A small network was shown many inputs. Here are its activations along a few directions, one row for each input.
Each table varies a few parts of the input and shows all the possible inputs, shuffled.
Descriptions start from the smaller parts, as in this example, which fits no table here: one of 8 places around a ring, together with either a single point or (one of 2 separate values, together with one of 4 places along a line) or one of 9 places around a ring.
Shared parts are said once, and a part with two or three values counts as separate values.
In the rows, 128 means zero.

Other details of the inputs shift rows strongly along two fixed directions, in all tables alike. That doesn't count.

Rows:
r1: [132 107 145 105 114 124 149 113 132 127 155]
r2: [128 127 114 140 130 136 113 131 120 137 116]
r3: [125 146 123 143 135 132 118 126 132 132 105]
r4: [119 105 151 109 127 106 157 106 134 109 144]
r5: [114 167 117 149 137 122 110 144 123 135 125]
r6: [149 103 124 124 124 142 135 110 139 132  96]
r7: [128 117 154 115 120 119 142 102 144 115 153]
r8: [116 167 119 144 139 123 110 146 122 138 121]
r9: [118 135 148 122 123 112 131 120 137 117 167]
r10: [157  82 131 123 124 152 139  91 142 129  77]
r11: [126 118 132 118 139 122 141 117 132 120 101]
r12: [126 152 105 146 136 131 105 151 113 141 124]
r13: [122 122 143 113 132 120 152 139 119 116 165]
r14: [111 133 138 118 132 101 142 129 124 115 153]
r15: [144  93 132 126 135 148 148 118 136 117  97]
r16: [127 106 144 119 114 115 140 114 125 125 164]
r17: [125 121 142 117 119 114 135 132 125 130 172]
r18: [164  84 123 120 128 161 137  96 148 136  52]
r19: [118 133 155 112 121 110 145 113 131 122 162]
r20: [126 123 138 121 118 113 135 130 125 128 172]
r21: [121 167 116 141 137 124 105 143 127 130 127]
r22: [108 121 146 116 129 101 148 121 127 111 162]
r23: [117 122 136 124 115 117 136 130 128 127 175]
r24: [123 155  96 152 134 136 102 156 120 143 115]
r25: [145 101 125 131 127 148 128 109 134 132  94]
r26: [147  95 125 127 123 148 134 106 143 131  93]
r27: [115 164 116 140 127 125 105 155 123 127 128]
r28: [120 116 141 121 113 115 140 127 131 126 176]
r29: [164  87 120 116 128 167 138  93 145 136  46]
r30: [123 160  96 151 138 131  96 156 107 144 117]
r31: [122 127 152 114 109 109 139 126 135 113 164]
r32: [124 114 157 117 118 116 150  99 140 119 151]
r33: [170  76 125 121 143 171 149 100 145 124  27]
r34: [148 100 132 121 127 143 133 109 132 134 100]
r35: [118 155  97 153 137 137  96 153 110 143 117]
r36: [120 161 119 142 136 125 107 139 129 128 129]
r37: [122 156  95 154 136 136 100 158 119 143 116]
r38: [123 137 144 116 113 109 133 133 131 117 157]
r39: [123 122 141 120 129 114 150 142 120 115 171]
r40: [127 114 148 108 117 119 143 118 121 126 168]
r41: [125 110 132 121 137 126 143 108 134 115 101]
r42: [124 152 104 144 138 133 100 153 109 145 117]
r43: [125 120 144 110 118 117 140 125 123 128 172]
r44: [118 157  94 154 137 140  98 158 118 143 118]
r45: [123 133 153 108 122 113 139 114 135 117 164]
r46: [120 151 103 151 136 138 102 151 114 141 123]
r47: [120 156  96 155 138 141  96 157 117 143 116]
r48: [128 146 125 137 133 127 122 124 131 132 107]
r49: [140 103 131 110 140 139 147  97 138 118  64]
r50: [144 108 125 123 125 141 133 118 136 136 102]
r51: [118 158 120 138 125 124 109 152 126 125 128]
r52: [123 135 148 113 115 111 134 133 131 118 156]
r53: [121 161 122 127 126 126 112 149 123 127 125]
r54: [131 105 147 106 116 122 144 108 122 127 154]
r55: [122 154  97 154 138 139  96 158 118 143 115]
r56: [125 149 102 149 135 135 103 152 120 141 119]
r57: [125 124 136 120 115 113 139 130 128 128 170]
r58: [117 149 105 150 147 140 116 164 114 127 121]
r59: [127 125 157 110 121 112 140 111 140 117 161]
r60: [148  95 129 127 136 148 148 117 136 118  89]
Description of these inputs: one of 6 places along a line, together with either a single point or one of 4 places along a line or one of 5 places along a line.
The inputs of r2 and r35 match in every part but the place on the line of 6. If r22 is changed in the same way as r2 into r35, which row does it become?
> r41
The inputs of r46 and r40 match in every part but the place on the line of 6. If r44 is changed in the same way as r46 into r40, which row does it become?
> r29
Change only the place on the line of 4 in r14. List by row number the other rows that result.
> r21, r38, r48
Change only the place on the line of 5 in r18. List by row number the other rows that result.
> r17, r34, r42, r50
Change only the place on the line of 6 in r3. List by row number the other rows that result.
> r5, r8, r19, r32, r48
Change only the place on the line of 5 in r55. List by row number the other rows that result.
> r2, r25, r26, r28
Which other rows agree with r4 in the place on the line of 6? List them by row number.
> r5, r10, r16, r24, r31, r36, r37, r56, r60
